array([[4151, 3167, 2793, 3752, 9325, 4784],
       [3941, 3876, 6519, 5775, 5688, 6822]]) gives 5775

array([[43, 72, 92, 20],
       [41, 50, 82, 79]]) gives 50

array([[5, 4, 1, 6, 9, 4, 6],
       [7, 6, 8, 1, 7, 6, 3]]) gives 7

array([[121, 586, 259, 401],
       [527, 804, 881, 949]]) gives 804

array([[ 15,   8, -20,   1,  33,  38,  33],
       [ 18,   1, -30,   9,  11,  19,  41]]) gives 11

array([[3916, 5747, 3865, 7544],
       [3009, 9956, 1845, 1646]]) gives 9956
---
[[-4.57 -0.56 -0.59  0.30  0.71  5.42  5.17]
 [-3.14  2.57 -4.11 -5.98 -8.60  2.66  4.31]
 [-0.64 -6.35  2.31  1.70  0.82  4.46  5.64]]
2.66

[[-4.79 -3.52 -4.27 -1.69]
 [-5.23 -0.56  5.40 -0.27]
 [-3.96  0.35  6.40  0.17]]
5.40

[[ 0.50 -2.23  1.16  3.84  6.47]
 [-5.12  0.26 -5.61 -4.19 -3.64]
 [-2.98  0.98 -4.22  0.50 -2.02]]
-4.19

[[ 1.55  0.01 -5.32  0.06  1.76 -0.57  4.59]
 [ 7.02 -0.46 -5.23  2.83 -1.30  5.34 -1.56]
 [ 1.06  1.38  1.53  0.85  0.07 -0.23  0.77]]
5.34

[[-0.28 -7.40  0.15  1.88 -0.24]
 [-1.19 -1.64 -0.19  0.02 -0.16]
 [ 0.51 -5.59 -0.25  2.11 -0.14]]
0.02

[[-7.30 -5.98 -2.45 -1.46]
 [ 0.89  0.18 -0.02  0.15]
 [-2.27 -3.60 -1.85 -1.98]]
-0.02

[[ 4.65 -5.13 -0.14  8.57]
 [-8.01 -3.65 -1.36 -5.91]
 [-4.13  0.79 -0.70 -0.78]]
-1.36

[[ 0.05 -1.14 -4.62 -8.56  2.83]
 [ 1.90  0.06  1.10 -2.33 -3.60]
 [-1.09 -0.57  0.97  5.68 -0.28]]
-2.33

[[ 3.82  0.30 -6.63 -2.08]
 [ 2.38  0.75 -6.68 -5.30]
 [ 3.25 -2.40 -3.30  0.64]]
-6.68

[[-6.16  3.21 -1.47  1.98  6.74 -0.03 -0.47]
 [-4.43  5.02 -1.15  1.51  3.65 -0.04 -0.17]
 [ 7.30 -1.61 -4.12  5.67 -4.81 -1.22 -0.61]]
-0.04
---
[[-1.24  3.34 -3.25  0.28  6.28  6.44]
 [ 1.70 -3.29 -7.23 -0.55  4.53  5.18]
 [ 0.98 -6.10  0.70 -2.07  5.42  4.75]] gives 0.28

[[-1.67  3.20  8.37 -3.32]
 [ 2.45 -1.23 -5.38  4.33]
 [-0.79  2.60  5.28 -7.44]] gives 3.20

[[-2.72 -8.90  0.37 -1.21  0.79  0.28  3.61]
 [-0.53 -0.78  0.02  0.84 -0.66 -3.57  2.20]
 [ 3.50  4.39 -0.11  0.36  0.36 -6.78 -1.44]] gives 0.79

[[ 0.53  5.96  8.39  5.88 -0.91 -5.28]
 [-7.13 -5.28 -0.05  7.01  5.34  5.77]
 [-2.85 -2.56  0.07  2.09  3.42  2.69]] gives 5.88

[[ 1.02 -0.83  1.01 -1.51  6.36  2.58  0.17]
 [ 2.78 -0.72 -3.10 -1.11 -0.33  1.42  4.25]
 [-1.85  1.45 -0.32 -2.06  5.36  2.81 -3.75]] gives 6.36

[[-6.54  0.10  1.38  2.34]
 [ 1.56 -5.45 -2.87  3.85]
 [ 4.62 -1.98  4.58  2.26]] gives 0.10

[[ 0.63 -1.27 -0.70  5.72 -5.00 -1.72]
 [ 0.71 -3.71  6.40  5.85  3.70  2.63]
 [ 1.72  4.28  6.71  0.24  6.16  3.04]] gives 5.72

[[-7.69  2.71  0.13  0.00]
 [-0.99 -0.90  4.33 -2.77]
 [-5.53  2.90  0.99  1.43]] gives 2.71
---
[[608 542 531 451 808 684 377 570 745 433 541 513 577]
 [540 629 688 587 327 616 542 603 576 701 624 535 539]
 [521 586 588 778 646 460 666 749 689 534 489 654 487]
 [532 611 723 345 235 874 431 435 679 849 602 653 640]
 [623 526 610 573 481 675 688 591 628 681 539 624 631]
 [632 670 633 654 401 589 878 468 568 734 557 737 508]
 [633 244 592 694 398 438 143 727 635 837 686 511 512]] ==> 577

[[142 117  86 201 138 166 146 105 116 135 175 165 138 134 110]
 [139 112 144 145 134 132  46 141 142 133 129 127 122 145 117]
 [107 126 157  96 181 149  93 134 145 104  94 131 157 134 164]
 [110 148 178 136  55 137 144  80 143 214 153 112 154 199 119]
 [129 139 144 218 181  62 180 153  99 130 107 140  98 111  56]
 [142 106 163  96  85 200 112  74 144 173 145 104 178 124 176]
 [148 167 159 107  99 201 210  82 162 150 141 153 148 140 158]
 [143 211 136 168  71 125 253 104 144 176 173 189 101 148 102]
 [161 103 155 153  67 163  41 161 169 183 138 121 106 186 130]] ==> 110

[[ 379  -71  143 -233 -501 -456   68 -223 -209 -452 -167  392 -479 -486]
 [  28  147 -696  287  258 -292 -269   56 -188 -308 -343  470  482 -294]
 [ 137 -406 -212   -8  154 -419  118  -91 -181  327  -89 -821  390  506]
 [ 483 -260 -246   44 -552 -632   76  -53 -288   30 -184 -391 -488  141]
 [-695 -344  252 -253   60  271 -346 -180  -37 -435  -42  206   10 -439]
 [-912  309   43   55  463  461 -462  157  151 -287 -226 -371  504   19]
 [   3 -663  120 -858  275  -19 -306 -363  -97 -287  264   -1 -101 -143]
 [ -27 -235  346   94 -342 -481 -273 -187 -173 -808  -96  522 -257 -429]
 [ 122 -353  476  186 -297 -439   61   81 -176 -604 -270  183 -127 -414]
 [ 402  130  234 -452 -477 -519  -56 -190 -221 -745   55  404 -125 -595]
 [ -54  -45 -250  403  182 -231  -52   70  -92 -196 -331 -329  330    3]
 [-634   11 -148  197 -238  164 -248  -21  -89 -710 -217  535 -261 -508]] ==> -486

[[  14   57  327  264  -28  216   67]
 [  75 -311 -104  -24  159 -410  326]
 [-140  424  -84  232 -403  347 -236]
 [ 137  400   53 -136 -804   60 -193]
 [-755  253   72  216   79 -384  347]
 [ 229    8 -652 -104 -189 -462 -387]
 [ -48  106  -65  232 -108  -71 -257]
 [ 198 -262 -319  104  266 -514   88]
 [ 168  253  -26 -216   -1 -227  239]
 [-570 -262   14 -216  507  294 -279]
 [  14  473   -6  -56  -82  190 -236]
 [ 721  547  -26  280 -108  216 -300]] ==> 67

[[123 161 135 140 103 189 116 149 120 166]
 [134  87 104 126  85 138  79  57  97 128]
 [116 173 114 126  60  89 190 117 123 145]
 [205 123  94 174  77 106 144 165 105 129]
 [162 183 182 143  89 106 215 105 157 167]
 [ 90 160  98 141 120  73  96 129 140 166]
 [206 114 146  68 109 122  58 110 143 142]] ==> 166
---
[-4.06  3.21 -3.50 -6.43 -5.94 -5.26] Answer: -5.26
[ 8.85  6.83  0.51 -1.60] Answer: -1.60
[ 7.68 -6.33 -0.93 -0.11] Answer: -0.11
[-6.75 -8.12  1.92  3.43 -4.81  5.90  7.89] Answer: 7.89
[ 3.31  1.64 -2.52  9.00] Answer: 9.00
[-2.69 -4.47 -6.74  4.90  6.61  1.13] Answer: 1.13
[ 0.08  6.75  2.19 -8.32] Answer: -8.32
[ 6.39 -2.26  0.27 -4.15  5.09 -0.92] Answer: -0.92
[-4.10  5.12  7.05 -3.41] Answer: -3.41
[-7.62 -1.87 -8.34  0.72] Answer: 0.72
